Each row below holds a small network's activations on one input, seen along a few directions.
Each table varies a few parts of the input and shows all the possible inputs, shuffled.
A made-up example of a description, with smaller parts first: ring(5) and (point or ring(9) or (values(2) and line(6))).
Shared parts are said once, and a part with two or three values counts as separate values.
In the rows, 128 means zero.

Other details of the inputs vary at random and push rows far along two fixed directions, the same in every table; ignore that.

Table:
row 1: [114 112 145 137 124 120 135 129 118 108 131 115 149 117 125 131]
row 2: [121 136 132 148 142 124 109 122 163 144 147 124 118 134 141 130]
row 3: [142  82 112  99  92 125 175 134  51  82 119 122 177 116  95  95]
row 4: [105 121 147 152 140 115 120 125 148 126 146 100 129 124 136 135]
row 5: [113  91 174 127 114  92 132 122 121  86 125  87 138 163 129 123]
row 6: [164 104  69  67 111 151 185 142  36  95 103 170 166  86  79  98]
row 7: [110  97 171 130 108  90 136 124 123  90 123  92 135 153 119 140]
row 8: [171 129  64  78 114 144 169 135  54 101 117 173 141  88  83 104]
row 9: [115 114 144 143 129 126 125 132 146 121 142 108 142 134 143 128]
row 10: [121 123 137 154 126 139 121 132 152 134 133 116 130 149 151 139]
row 11: [119 120 145 147 132 128 125 137 141 127 132 122 132 127 135 146]
row 12: [160 107  93  57 106 128 179 128  45  95  96 149 152 122  87  93]
row 13: [150 192  82 116 153 187 104 133 157 219 116 181  99  98 147 113]
row 14: [136 159 116 140 130 160 112 132 142 180 118 150 116 115 144 127]
row 15: [126 127 141 155 122 136 122 138 141 142 127 126 125 132 140 145]
row 16: [131 139 133 148 130 123 114 123 153 126 152 119 118 132 142 130]
row 17: [130 156 138 121 135 139  99 124 160 169 120 135 102 152 147 122]
row 18: [117 119 160 122 119 103 120 119 128 116 116 107 127 145 134 131]
row 19: [117 113 153 124 119 109 131 127 130 105 119 113 124 156 130 136]
row 20: [112 106 138 145 135 109 131 120 140  98 147 107 135 143 127 141]
row 21: [136 123 124  99 119 125 143 126 106 117 112 130 130 146 117 118]
row 22: [138 118 130  90 114 120 143 120  90 119 109 125 132 127 113 108]
row 23: [108 106 149 150 130 122 130 131 146 101 142 102 145 148 141 140]
row 24: [116 126 127 147 145 126 118 132 157 128 144 116 127 139 142 142]
row 25: [137 110 127  83 106 118 153 120  71 103 108 121 141 123  98 103]
row 26: [119 121 149 144 121 108 130 119 128 100 151 101 130 123 126 128]
row 27: [172 125  73  80 106 135 173 136  44  99 115 167 148  83  72 102]
row 28: [125 138 143 128 133 127 112 126 156 141 114 134 105 154 150 138]
row 29: [110 117 141 150 138 115 118 130 152 124 151 105 135 135 140 133]
row 30: [111 152 134 160 152 131  97 128 172 160 138 128 115 122 149 143]
row 31: [171 222  51 114 167 198  89 134 168 251 110 220  72  89 135 125]
row 32: [111 117 146 147 131 105 125 120 130 111 141 113 135 122 119 134]
row 33: [117 146 149 127 128 122 103 119 151 148 116 121 111 144 141 134]
row 34: [131 152 117 135 130 158 117 127 140 173 123 142 120 117 142 119]
row 35: [173 183  52  99 137 200 122 144 120 208  99 210 106  99 135 113]
row 36: [117 144 134 160 150 133 101 136 173 155 136 130 110 125 145 153]
row 37: [123 124 140 141 120 108 131 122 120  98 143 114 135 117 118 131]
row 38: [114 107 136 144 134 109 135 128 129  98 143 118 133 135 123 145]
row 39: [113 115 134 147 141 119 126 137 143 114 142 120 129 132 134 149]
row 40: [126 131 129 145 132 122 124 122 147 107 149 117 122 139 136 140]
row 41: [115 129 137 143 139 119 123 116 140 133 144 116 121 120 129 128]
row 42: [119 124 160 132 122 108 117 125 143 124 118 114 116 152 139 143]
Description of these inputs: ring(6) and (values(2) or line(5)).
Changing only the ring(6) part turns row 16 into row 37. The same change can be made to row 5. Which row results? -> row 18
Which other rows does row 39 become when the ring(6) part takes its other values? List them by row number. -> row 4, row 24, row 29, row 30, row 36
List by row number the other rows that have the ring(6) part in common with row 38. -> row 6, row 8, row 19, row 28, row 35, row 39
Which other rows does row 18 become when the values(2) part takes its other values? List them by row number. -> row 33
Which other rows does row 40 become when the line(5) part takes its other values? List them by row number. -> row 10, row 20, row 23, row 24

Table:
row 43: [121 132 140 144 136 112 115 121 151 112 148 115 120 137 135 136]
row 44: [159 126  91  73 114 123 158 122  66 109 111 159 138 107  83  99]
row 45: [130 136 129 137 128 127 116 125 144 139 133 128 115 140 137 130]
row 46: [118 128 136 169 140 130 117 142 162 130 139 129 118 131 140 167]
row 47: [101 112 166 167 129 103 117 119 144 124 151  89 139 119 132 133]
row 48: [106 138 154 163 137 125 107 119 153 150 139 110 125 115 140 132]
row 49: [ 92  78 190 139 119  61 138 112 121  51 142  64 138 158 115 144]
row 50: [132 152 144 120 127 133 108 128 151 158 110 134 101 144 145 132]
row 51: [126 168 130 136 138 156  96 125 154 199 114 145 110 107 147 124]
row 52: [122 147 150 124 135 118 104 121 156 148 113 126 105 147 143 137]
row 53: [140  74 133  76  83 104 184 131  34  61 102 111 168 127  84 101]
row 54: [160 176  76 110 142 164 117 128 136 175 126 174 105 105 129 111]
row 55: [152 109  79  79 115 157 170 136  64 121 108 154 159 112 102  94]
row 56: [152 148  88  79 131 129 138 123  96 138 113 160 118 110  94 109]
row 57: [109 126 151 153 130 130 115 126 160 131 133 109 125 154 154 140]
row 58: [143 159 107 115 137 173 112 139 150 193 104 161 114 136 157 118]
row 59: [125 150 122 151 145 143 107 128 172 150 146 130 115 135 152 136]
row 60: [160 134  74  88 120 155 152 133  81 137 114 166 144 108 104 100]
row 61: [117 128 139 164 137 129 119 140 157 128 134 127 117 132 139 165]
row 62: [112 109 142 168 137 110 128 137 149  93 155 111 133 127 134 157]
row 63: [159 124  86  87 111 151 163 146  62 125  92 177 144  95  96 122]
row 64: [148 190  78 126 154 171 102 127 150 204 134 177 104  80 136 111]
row 65: [ 97  65 189 155 104  76 148 120 117  49 146  62 152 162 127 141]
row 66: [118 123 154 132 126 109 124 120 140 113 130 110 117 147 130 138]
row 67: [136  66 111 100 103 117 182 135  54  66 127 115 184 124  93 102]
row 68: [118 133 135 133 141 106 117 118 145 111 146 115 118 132 125 134]
row 69: [114 121 160 143 120 128 120 132 147 132 121 108 130 155 152 138]
row 70: [117 132 129 156 145 140 111 130 170 138 151 119 128 141 157 133]
What do these inputs look like to the network? -> line(4) and (values(2) or line(5))
Changing only the line(4) part turns row 45 into row 53. The same change can be made to row 46. Which row results? -> row 63
Start at row 69 and move only the line(4) part, one step at a time. The first step leads to row 57. Which rows follow, in order? -> row 60, row 59
